These are the activations of a small neural network, seen along a few directions. Each row is one input.
Each table varies a few parts of the input and shows all the possible inputs, shuffled.
Descriptions start from the smaller parts, as in this example, which fits no table here: one of 6 places along a line, together with either a single point or one of 9 places along a line or (one of 3 separate values, together with one of 8 places around a ring).
Shared parts are said once, and a part with two or three values counts as separate values.
In the rows, zero is written as 100.

Other details of the inputs shift rows strongly along two fixed directions, in all tables alike. That doesn't count.

A family of inputs:
R1: 70	93	77	91	67	117	121	85	112	61	91	79
R2: 67	97	100	93	89	97	102	115	92	82	68	87
R3: 157	49	106	87	117	123	53	81	146	98	133	95
R4: 86	87	89	90	67	115	99	89	119	69	67	79
R5: 106	106	110	100	97	103	101	94	95	113	82	107
R6: 51	130	94	97	63	95	134	124	90	84	74	94
R7: 82	133	98	107	93	102	140	96	78	114	102	94
R8: 115	127	98	118	100	94	117	94	75	121	99	105
R9: 103	78	83	109	108	95	83	107	101	84	99	111
R10: 83	132	96	109	109	91	135	90	86	107	100	93
R11: 92	67	82	99	99	98	77	117	96	71	99	106
R12: 95	144	111	111	108	85	126	89	84	121	71	88
R13: 75	74	83	106	84	101	90	108	102	68	89	114
R14: 94	138	93	96	69	98	127	82	108	85	85	83
R15: 127	50	92	93	120	118	67	99	115	100	136	126
R16: 142	157	118	121	139	89	129	58	79	155	130	108
R17: 125	140	107	118	104	90	125	76	72	129	100	112
R18: 99	71	110	91	104	103	82	116	111	105	113	92
R19: 158	167	126	111	127	83	121	70	82	161	122	117
R20: 112	137	126	108	109	97	130	93	89	142	106	89
R21: 171	46	81	100	115	118	42	77	128	89	132	112
R22: 114	82	103	95	106	101	74	107	99	113	97	98
R23: 152	46	88	102	125	104	40	107	104	107	135	120
R24: 86	128	124	106	104	93	127	90	99	116	95	93
R25: 72	78	91	84	90	97	80	131	109	64	96	103
R26: 72	87	86	93	90	103	107	111	92	89	108	93
R27: 69	106	97	97	83	94	105	112	108	79	88	110
R28: 146	42	116	90	130	116	50	104	130	114	136	122
R29: 41	85	105	86	81	101	111	128	105	66	80	79
R30: 65	101	102	101	83	100	108	104	101	86	65	99
R31: 52	70	81	87	90	107	99	122	100	59	99	94
R32: 100	90	95	91	95	94	81	120	104	97	110	105
R33: 59	94	106	96	93	97	114	116	111	83	83	85
R34: 116	131	114	110	104	99	113	94	83	135	86	96
R35: 148	136	113	110	138	81	94	88	99	137	122	111
Description of these inputs: one of 5 separate values, together with either a single point or one of 6 places around a ring.
Changing only the choice among 5 separate values turns R10 into R12. The same change can be made to R16. Which row results?
Answer: R30
Which other rows agree with R23 in the choice among 5 separate values? List them by row number.
Answer: R8, R9, R11, R13, R17, R21

A family of inputs:
R36: 149	81	120	94	143	107	65	91	124	130	145	99
R37: 102	95	85	111	103	96	110	93	80	95	105	102
R38: 47	62	98	93	76	109	86	139	103	75	74	96
R39: 128	110	119	93	127	92	91	114	104	122	120	111
R40: 42	114	106	81	70	94	125	118	112	70	71	78
R41: 112	129	94	112	95	102	132	69	83	116	99	89
R42: 86	74	97	93	84	122	88	99	116	76	76	90
R43: 107	123	90	113	92	83	107	97	83	96	91	104
R44: 96	48	104	86	112	110	67	130	118	90	128	111
R45: 115	148	128	109	111	80	118	101	84	143	96	99
R46: 104	57	96	82	92	114	68	106	141	66	107	105
R47: 83	126	101	106	104	88	122	100	76	110	111	108
R48: 97	126	122	102	112	96	129	84	91	129	96	77
R49: 46	127	110	106	85	96	146	115	78	106	77	82
R50: 135	133	95	116	105	102	113	69	87	129	94	95
R51: 69	113	102	99	77	108	139	86	99	90	75	77
R52: 143	147	101	120	125	86	122	71	74	136	133	106
R53: 77	124	111	97	65	95	125	91	102	84	67	84
R54: 27	142	87	100	68	82	147	122	82	74	66	100
R55: 181	137	108	122	143	80	92	69	89	146	145	123
R56: 145	49	96	100	132	99	31	116	115	108	129	139
R57: 71	30	64	77	70	128	71	119	126	33	105	103
R58: 58	89	108	90	78	105	106	113	103	82	65	77
R59: 118	67	74	88	96	111	67	101	129	73	115	112
R60: 132	145	130	104	120	85	106	84	98	141	98	86
R61: 146	45	104	94	123	122	49	86	141	103	145	113
R62: 69	63	84	96	100	106	94	121	93	82	97	114
R63: 101	52	90	100	112	107	59	119	99	93	102	125
R64: 92	103	81	114	94	100	102	101	83	89	83	102
R65: 121	143	95	104	87	91	122	76	87	113	86	94
What do these inputs look like to the network?
Answer: one of 5 places around a ring, together with one of 6 places around a ring
A walk changes only the place on the ring of 6. It starts at R38 and steps to R63. List the rest of the walk in order.
Answer: R64, R50, R42, R58
A walk changes only the place on the ring of 5. It starts at R48 and steps to R58. List the rest of the walk in order.
Answer: R60, R40, R36

A family of inputs:
R66: 91	79	66	110	33	117	95	103	88	69	49	96
R67: 97	78	105	80	106	74	71	112	97	113	117	120
R68: 23	161	87	107	90	95	139	128	94	87	49	78
R69: 65	182	97	129	106	107	170	91	63	142	67	91
R70: 63	141	108	94	80	102	147	42	69	84	51	63
R71: 139	126	81	139	66	103	119	77	78	121	57	96
R72: 126	28	95	103	138	121	78	129	110	98	110	128
R73: 166	75	80	94	79	103	42	100	101	94	89	104
R74: 68	109	112	100	100	76	113	140	85	79	87	92
R75: 126	96	128	108	126	97	63	107	74	127	143	122
R76: 136	138	148	85	95	104	111	79	144	130	101	78
R77: 147	88	115	82	143	106	88	110	80	126	121	118
R78: 131	25	96	73	124	119	31	70	128	64	102	95
R79: 146	81	121	131	144	97	99	107	81	135	129	123
R80: 104	41	112	115	118	115	45	123	97	99	139	131
R81: 123	156	124	99	138	75	135	108	76	132	91	92
R82: 144	137	148	114	97	120	141	59	127	156	103	89
R83: 110	35	56	106	87	129	76	94	142	38	127	148
R84: 164	100	117	130	150	110	103	22	95	140	100	94
R85: 117	104	138	89	89	110	95	95	163	104	95	81
R86: 163	47	67	85	121	109	29	93	159	53	157	148
R87: 112	62	103	93	126	116	97	120	91	104	105	119
R88: 197	153	100	135	111	76	82	70	93	145	87	94
R89: 85	95	102	97	121	87	108	138	107	82	79	98
R90: 104	67	100	102	121	99	69	68	131	63	75	78
R91: 143	77	124	141	144	102	67	103	88	140	145	130
R92: 71	89	100	103	90	117	121	49	91	75	61	78
R93: 14	85	90	97	68	64	105	137	114	64	68	101
R94: 97	86	69	93	34	111	84	106	84	67	53	94
R95: 124	166	87	118	90	101	153	46	87	103	122	126
R96: 48	30	111	69	36	150	91	116	159	50	78	93
R97: 170	99	93	90	131	103	86	70	101	130	169	65
R98: 135	56	95	99	135	112	58	99	110	144	135	137
R99: 116	103	113	125	121	76	111	85	85	153	118	126
R100: 105	115	122	95	114	81	107	124	70	106	110	100
R101: 106	143	78	112	92	85	121	79	126	60	110	119
R102: 51	60	72	71	91	136	66	138	104	69	89	110
R103: 45	89	82	82	85	87	93	135	117	87	78	102
R104: 43	78	74	79	96	116	72	149	119	62	75	97
R105: 67	45	60	79	76	111	82	121	134	43	121	53
R106: 83	187	83	95	65	85	164	67	85	70	96	107
R107: 103	74	85	74	126	124	50	129	110	99	111	113
R108: 140	62	79	85	110	121	77	82	105	103	162	73
R109: 60	154	82	112	64	105	188	68	67	105	103	42
R110: 88	120	95	121	107	94	133	94	88	147	93	115
R111: 60	174	120	100	80	61	159	84	48	142	86	99
R112: 2	56	68	67	49	111	97	144	103	56	68	107
R113: 124	99	101	106	139	81	71	109	123	138	115	117
R114: 106	125	128	108	117	83	84	111	72	122	124	107
R115: 61	182	120	107	90	44	155	94	68	136	78	90
R116: 116	142	81	94	81	102	126	63	94	78	125	126
R117: 94	164	135	138	123	63	116	106	76	129	106	95
R118: 136	81	74	101	68	96	54	111	112	76	67	96
R119: 148	80	141	70	93	133	75	80	143	121	124	100
R120: 52	58	98	101	96	86	86	161	111	45	84	98
R121: 114	147	109	91	119	79	112	92	82	157	109	109
R122: 158	24	72	113	128	131	67	84	127	108	168	85
R123: 96	120	121	100	106	89	122	115	58	111	107	103
R124: 44	66	89	64	83	104	106	153	94	49	68	97
R125: 41	105	69	102	66	94	139	108	116	54	93	38
R126: 25	69	97	102	67	106	125	144	76	54	75	101
R127: 21	145	84	102	76	121	151	114	71	98	57	90
R128: 119	157	138	126	132	68	100	103	72	142	123	101
R129: 170	100	119	102	157	93	65	38	113	120	105	84
R130: 120	139	148	76	78	111	122	81	127	123	98	77
R131: 36	43	87	90	69	95	90	125	100	77	93	123
What do these inputs look like to the network?
Answer: one of 6 places along a line, together with either one of 5 separate values or one of 6 places around a ring
Changing only the place on the line of 6 turns R129 into R90. The same change can be made to R104. Which row results?
Answer: R68
Changing only the place on the line of 6 turns R119 into R82. The same change can be made to R70. Which row results?
Answer: R84
Which other rows does R92 become when the choice among 5 separate values takes its other values? List them by row number.
Answer: R66, R95, R96, R109
A walk changes only the place on the ring of 6. It starts at R67 and steps to R121. List the rest of the walk in order.
Answer: R107, R124, R100, R114
Which other rows does R97 become when the choice among 5 separate values takes its other values? List them by row number.
Answer: R73, R78, R106, R130
